Each row below holds a small network's activations on one input, seen along a few directions.
Each table varies a few parts of the input and shows all the possible inputs, shuffled.
A made-up example of a description, with smaller parts first: one of 2 separate values, together with either a single point or one of 11 places around a ring or (one of 5 places around a ring, together with one of 6 places along a line).
Shared parts are said once, and a part with two or three values counts as separate values.

Other details of the inputs shift rows strongly along three fixed directions, in all tables alike. That doesn't count.

Table:
R1: [ -1   7   4  -1 -23   9 -21  10  11 -37   7]
R2: [ 16   3   1  10 -15  21  -4  27  -8   9  14]
R3: [ 36  -5  13   7  19  14  20   5 -13   1 -14]
R4: [-30  11  -5 -18  -7 -19 -12   0  20 -14   4]
R5: [  9   9  10   5  -6  21   2  29 -11   7  12]
R6: [-19   4 -24  13 -10 -14   4   3 -13  13   3]
R7: [-18  -5 -21   3 -12  -8   3   6  -5  25   2]
R8: [-33   2  -5 -23 -17  -5 -13 -11  21  -5  -2]
R9: [ -9   6   8  -9  18 -24  -2 -36  16 -15 -21]
R10: [ 37 -17  20  15  12   5   7   7 -10   7 -14]
R11: [ 10   3  -7   8 -15  29   7  21 -13   0   6]
R12: [ -1  -2  -4 -26  11 -12   7 -38  21  -9 -22]
R13: [  8  -2   2  -5  25 -16  14 -21  -6  31 -15]
R14: [ 20  -6  30 -11  -1  18  -6 -24  18 -16 -18]
R15: [-16  10 -23 -26 -12 -10  -5  -4  25 -16   6]
R16: [ 10  -1  -7  -9  28 -13  22 -20  -9  21 -18]
R17: [ 14 -10  30  -2  -1  11 -12 -23  11 -24 -22]
R18: [-14   2 -18   4  -3 -20   0  17  -8  16   8]
R19: [ 12  -7  -6  14  23 -32  15 -13  -9  11 -15]
R20: [ 12  -5   1  11 -17  18  -7  29 -11   5   9]
R21: [-19  -2 -22   8 -12 -12   0   5 -11  22   4]
R22: [ -6   5  19 -13 -15  16 -15  15  16 -26   4]
R23: [-31   9   0 -26  -8  -8 -13  -7  19  -6   0]
R24: [-11  12  21  -9 -15  18 -22   8   8 -26   3]
R25: [ 18   1  30   4  10   2  -4 -14  13 -36 -18]
R26: [ -7   8 -27  -6   2 -10  14  15  -3  13   8]
R27: [40 -8 19 13 14  8 10  5 -7 10 -8]
R28: [ -1   6   6  22 -12  22  -2  18 -22  -4   3]
R29: [-24  -8 -23  17  32   1  -5  -6  -6   6  48]
R30: [-12  -1 -24   5  -9 -18  -4  13  -9  18   9]
R31: [ 13 -11  -8   5  13 -17  17 -23  -1  33 -15]
R32: [ -1 -11   9  20   5  23   6   3 -23 -14  52]
Each input here is: either one of 2 separate values or (one of 5 places along a line, together with one of 6 places around a ring).
Q: What sort of input is R11?
A: one of 5 places along a line, together with one of 6 places around a ring
Q: Start at R3 and move only the place on the ring of 6, one step at a time. The first step leads to R26. Which rows follow, in order?
A: R15, R11, R12, R16

Table:
R33: [ 34 -12   9  44  -9  35   4  36 -45  30   5]
R34: [-45  22 -21  -5 -41   7 -25  30   4  -3  26]
R35: [ 31  -5  16  32  -9  38  16  37 -50  31   1]
R36: [ 30 -10   4  46  13  36  14  32 -54  10  24]
R37: [ 29 -11  48   3  18  15 -12 -19  17 -46  -2]
R38: [-22  -2 -19 -11  12 -44   8 -24  10  15 -24]
R39: [ 46 -10  35  -5  -2  10   3 -20  18 -29 -27]
R40: [-19   0 -20  -3  14 -49   5 -31   6  26 -20]
R41: [-10 -21 -25   7  39 -42  21 -29 -13  47  10]
R42: [ 34   0  50 -25  -2  32 -25 -25  45 -61 -26]
R43: [ 55 -22  31  18  23  -7   4 -27  -4  -8 -41]
R44: [ 52 -16  36  -3  20   6   9 -25   8 -17 -39]
R45: [-28  23 -26 -11 -38  14  -4  46   2   2  29]
R46: [-18   5 -15 -17  10 -42  16 -25   4  24 -19]
R47: [ 37 -14   9  44   9  28  15  41 -44  16  29]
R48: [ 48  -6  29  -9   6  16  -5 -14  27 -35 -24]
R49: [-37  17 -23 -17 -35  18 -11  32   4   8  28]
R50: [-40  18 -19 -19 -44  16 -13  30   2   4  29]
R51: [ -6  -9 -33 -13  29 -40  18 -31   5  46 -16]
R52: [ 46 -14  30  11   2   5  -5 -18  15 -27 -27]
R53: [-40  14  -2 -47 -29 -16 -34 -18  57 -59  -8]
R54: [-16   5 -17 -17  17 -38  16 -22  10  23 -20]
R55: [ 24  -7  10  48  15  41  14  29 -53  15  23]
R56: [-14 -15 -22   7  40 -45  20 -28 -12  44   7]
R57: [ 30  -1  57 -21  -9  23 -16 -28  32 -56 -31]
R58: [-19  -9 -21   6  38 -45  18 -25 -10  36   7]
R59: [-14  -5 -22 -15  23 -40  20 -31   7  37 -21]
R60: [-51  23 -18 -11 -42  12 -22  39   5 -11  21]
R61: [-36  18 -29  -5 -44   8 -14  47   2  -6  27]
R62: [-17  -5 -29  -1  20 -29  13 -26   7   2  16]
R63: [-41  35 -19 -29 -45  23 -30  47  20 -31  31]
R64: [ 30 -17  40   1  11  35 -13 -35  20 -51   3]
R65: [ 37   4   9  33   5  36  14  47 -44  27  -1]
R66: [ 28 -11  12  41  -6  36  10  41 -48  27  -3]
R67: [-48  21 -13 -17 -33  14 -30  38  12 -35  56]
R68: [-35  19   3 -53 -31 -15 -25 -20  52 -50  -4]
R69: [-50  23 -26   3 -17  13 -11  29 -10 -10  50]
R70: [-13   4 -24 -16  27 -41  14 -27   9  31 -21]
R71: [ 32  -1  13  47  -6  27   6  42 -48  24  -2]
R72: [-17   2 -18 -17  20 -39  18 -28   9  29 -21]
R73: [ 31 -17  49 -15 -11  28 -25 -30  40 -58 -28]
R74: [-17 -13 -31  11  42 -38  24 -37 -15  40   6]
Q: Describe the family of inputs behind these rows.
A: one of 6 places along a line, together with either one of 2 separate values or one of 5 places along a line
Q: The inputs of R68 and R57 match in every part but the place on the line of 6. If R36 is changed in the same way as R68 into R57, which row does it become?
A: R55
Q: The inputs of R51 and R48 match in every part but the place on the line of 6. If R49 is changed in the same way as R51 into R48, which row does it become?
A: R45
Q: Change only the place on the line of 5 in R46. List by row number the other rows that result.
A: R38, R54, R65, R71
Q: Change only the place on the line of 6 in R56. List by row number the other rows that result.
A: R37, R41, R47, R58, R67
Q: Change only the choice among 2 separate values in R37. List by row number the other rows that result.
A: R69
Q: Start at R34 and move only the place on the line of 5, one step at a time. The first step leads to R66. Which rows follow, in order?
A: R35, R59, R42
